A small network was shown many inputs. Here are its activations along a few directions, one row for each input.
Each table varies a few parts of the input and shows all the possible inputs, shuffled.
Descriptions start from the smaller parts, as in this example, which fits no table here: one of 6 places along a line, together with either a single point or one of 9 places around a ring or (one of 2 separate values, together with one of 8 places around a ring).
Shared parts are said once, and a part with two or three values counts as separate values.
In the rows, zero is written as 128.

Other details of the inputs shift rows strongly along two fixed directions, in all tables alike. That doesn't count.

Rows:
row 1: [66 114 133 99 99 156 132 161 146 135 89 117 140]
row 2: [154 126 105 132 142 100 120 112 124 136 122 117 129]
row 3: [151 119 107 121 139 96 120 103 114 134 119 105 128]
row 4: [150 124 112 133 146 97 107 101 108 132 117 102 125]
row 5: [156 142 108 122 144 88 140 119 120 146 126 136 127]
row 6: [155 135 112 146 151 104 115 116 117 138 120 122 123]
row 7: [159 132 106 135 148 100 126 115 123 140 122 126 126]
row 8: [145 165 111 132 119 77 137 147 88 96 147 116 119]
row 9: [160 136 128 133 148 96 117 119 114 143 119 123 113]
row 10: [70 123 132 111 106 162 134 180 156 141 84 135 140]
row 11: [149 130 112 143 147 104 110 111 118 133 119 114 126]
row 12: [153 113 148 150 132 183 161 48 143 81 251 173 128]
row 13: [155 143 114 114 141 86 137 119 119 146 125 130 119]
row 14: [73 119 159 127 110 172 110 199 146 156 70 123 135]
row 15: [78 119 159 108 102 164 128 188 151 145 72 127 127]
row 16: [163 135 127 133 151 96 108 124 112 153 120 115 117]
row 17: [74 153 137 123 78 160 119 195 115 86 114 128 137]
row 18: [67 87 186 123 87 245 158 97 168 72 208 158 141]
row 19: [153 130 113 145 149 106 102 114 118 141 122 108 129]
row 20: [67 119 131 110 102 159 129 173 156 138 87 128 142]
row 21: [158 115 152 134 124 169 185 52 146 81 244 186 125]
row 22: [159 137 122 142 150 97 119 122 114 145 117 127 120]
Each input here is: either one of 2 separate values or (one of 4 places along a line, together with one of 5 places along a line).
Which of the alternatives is row 6?
Answer: one of 4 places along a line, together with one of 5 places along a line

Rows:
row 23: [158 128 118 138 156 103 123 105 125 148 125 126 123]
row 24: [144 139 129 133 129 110 136 131 113 116 142 125 120]
row 25: [139 140 126 123 123 104 133 125 110 115 137 126 123]
row 26: [149 144 127 130 130 103 133 127 110 119 141 133 121]
row 27: [163 124 124 133 147 118 127 100 128 141 146 133 127]
row 28: [138 146 119 119 124 105 128 126 112 118 139 126 123]
row 29: [73 132 125 127 115 125 69 221 119 162 7 75 136]
row 30: [86 125 170 118 88 205 166 127 153 77 197 174 129]
row 31: [136 136 125 125 124 105 133 133 110 116 131 114 122]
row 32: [89 125 131 124 132 126 96 194 138 182 36 100 131]
row 33: [141 140 103 132 127 104 137 116 118 110 151 127 134]
row 34: [146 147 110 132 131 111 136 122 114 117 147 140 128]
row 35: [84 133 132 136 119 136 78 209 123 155 33 92 134]
row 36: [148 124 114 129 150 101 119 105 122 148 126 115 126]
row 37: [82 95 168 121 103 214 164 99 169 92 184 164 134]
row 38: [14 118 166 104 62 224 143 208 164 104 95 145 146]
row 39: [164 125 117 140 154 105 126 100 128 143 125 131 121]
row 40: [161 126 123 136 151 112 126 98 126 144 149 129 126]
row 41: [87 94 167 122 100 215 166 98 170 88 179 167 132]
row 42: [148 122 119 126 144 109 122 105 124 143 134 117 129]
row 43: [157 121 114 127 145 106 123 101 124 140 126 123 125]
row 44: [164 124 120 136 149 111 126 101 128 143 135 133 123]
row 45: [156 122 116 124 143 108 120 106 123 143 128 119 129]
row 46: [145 141 109 138 130 114 141 117 122 108 162 138 131]
The inputs of row 24 and row 31 match in every part but one. If row 26 is changed in the same way as row 24 into row 31, which row does it become?
Answer: row 25
What do these inputs look like to the network?
Answer: one of 2 separate values, together with either a single point or one of 5 places along a line or one of 6 places around a ring
A walk changes only the place on the ring of 6. It starts at row 32 and steps to row 23. List the rest of the walk in order.
Answer: row 39, row 44, row 27, row 40
Change only the choice among 2 separate values in row 45. List by row number the other rows that result.
Answer: row 27
